These are the activations of a small neural network, seen along a few directions. Each row is one input.
Each table varies a few parts of the input and shows all the possible inputs, shuffled.
A made-up example of a description, with smaller parts first: ring(5) and (point or line(11) or (values(3) and line(4))).
Shared parts are said once, and a part with two or three values counts as separate values.
In the rows, zero is written as 128.

Rows:
R1: [118 132 136 171 145 100 164 157 142 117 137 165 137 126]
R2: [132 107 110  66 138 128 101  88 116 129 122 113 152 117]
R3: [152  98 204 120 151 115 136 125 117 121  95 114 149 184]
R4: [105 132  81 132 110 128 137 118 140 137 140 133 164  78]
R5: [124 140  94 149  99 153 148 159 140 131 147 136 100 124]
R6: [150 142 152 124 169  94 129 121 130  91 108 183 105 142]
R7: [138 117 146 160 169  97 139 138 145  59 134 149 115 121]
R8: [129 142  94  77 140 128  98  82 139 115 114 149 129  93]
R9: [100 164 155 122  56 122 123 133  97 190 150 141  86 158]
R10: [ 82 153 140 103  76  96 105  88 101 205 149 136 157 115]
R11: [141 128  97 135 136 159 108 145 142  83 150 123  82 124]
R12: [ 98 157 196 144 106  61 138 135 102 178 141 169 133 166]
R13: [134 103 138  75 129 148 108  83 104 140 103  75 180 143]
R14: [152 103 177 113 156  94 138 126 123 104 114 149 120 155]
R15: [154 149 107 103 128 155 108 121 133 112 123 157  64 141]
R16: [155 102 156 100 111 174 114 127 114 140 110  86 107 180]
R17: [157 111 128  93 120 154 112 128 117 125 129 122  84 156]
R18: [120 119  85 115 141 130 104 101 147  82 138 114 143  76]
R19: [101 123  70 178 133 153 146 142 141 153 125  79 190  64]
R20: [124 129 135 219 157 120 178 180 148 129 122 113 165 114]
R21: [122 136  86 190 119 180 154 191 147 146 136  81 124 111]
Question: The inputs of R4 and R1 match in every part but one. If R18 is changed in the same way as R4 into R1, which row does it become?
Answer: R7
Question: What do these inputs look like to the network?
Answer: values(3) and (point or line(6))
Question: Change only the values(3) part in R14. List by row number the other rows that result.
Answer: R2, R17
Question: Change only the values(3) part in R3. List by row number the other rows that result.
Answer: R13, R16

Rows:
R22: [137 113 157 166 171 102 154 144 144  88 116 138 141 129]
R23: [163 113 146  98 144 146 106 126 122  90 121 126  90 166]
R24: [135 123 130  57 108 148  94  84 103 164 107 104 138 146]
R25: [110 159 126 168 116 106 153 150 138 142 139 168 118 118]
R26: [105 125 164 151 115  96 148 126 119 162 126 119 172 130]
R27: [143 101 160 138 171 102 137 127 137  82 117 134 141 134]
R28: [122 149 112 121 104 140 108 134 124 132 153 142  80 132]
R29: [109 154 133 162 124  90 148 139 135 136 139 166 127 112]
R30: [122 133 140  89 129  97 108  97 117 121 135 158 122 129]
R31: [128 109  26 171 164 187 139 150 176  76 130  73 163  43]
R32: [140 122 148 177 165 112 160 161 145  99 118 139 130 133]
R33: [116 137 137 155  98 137 150 151 117 174 130 114 134 142]
R34: [ 99 136   9 159 126 167 127 129 164 111 150  99 162  24]
R35: [106 144 142 151 130  81 142 123 135 126 137 164 139 109]
R36: [141 127 142 183 157 128 165 171 149 104 118 141 121 138]
R37: [121 131 132 121  90 156 115 136 110 165 140  98 109 152]
R38: [108 141 148 168 102 123 160 151 121 177 126 122 149 137]
R39: [168 109 125  73 162 153  97 105 127  93 102 124 110 146]
R40: [118 154 115 154 111 120 143 150 134 140 143 159 104 123]
R41: [118 133 132 142  92 147 137 150 115 170 136 105 120 144]
R42: [164 103 131  84 170 138 109 100 130  86 101 128 127 140]
R43: [111 133 145 123 131  81 125 107 128 119 138 161 139 113]
R44: [149 124 131 168 151 142 155 171 144 104 123 132 107 144]
R45: [137 141 111  59 124 132  87  84 117 130 121 150 108 125]
R46: [133 135 117  69 131 117  98  80 120 124 122 154 125 118]
R47: [108 135 155 163 110 107 154 142 119 171 127 120 159 132]
R48: [153 119 127 134 141 161 119 154 135  99 135 116  82 151]
R49: [ 97 119  29 157 111 183 133 132 150 146 140  53 194  42]
R50: [130 127 152  83  92 141 102 106  99 159 127 108 118 167]
R51: [132 145 132  84 107 125  95 105 112 126 140 153  88 145]
R52: [131 116 136  68 116 133 105  80 106 159 108 109 156 139]
R53: [121 114 161  89 113 112 114  99 104 155 123 113 153 151]
R54: [150 120 126 154 143 152 141 168 141 103 131 122  93 144]
R55: [153 102 155 104 167 117 119 117 127  84 115 131 124 150]
R56: [120 150 111 141 105 131 130 148 130 137 149 149  91 124]
R57: [111 113 167 123 116  96 131 109 113 154 126 116 172 135]
Question: What do these inputs look like to the network?
Answer: values(3) and (point or ring(11))
Question: The inputs of R24 and R39 match in every part but the values(3) part. If R49 is changed in the same way as R24 into R39, which row does it become?
Answer: R31
Question: Change only the values(3) part in R44. List by row number the other rows that result.
Answer: R33, R40
Question: Start at R43 and move only the ring(11) part, one step at a time. The first step leads to R30. Which rows follow, in order?
Answer: R46, R45, R51, R28, R56, R40, R25, R29, R35
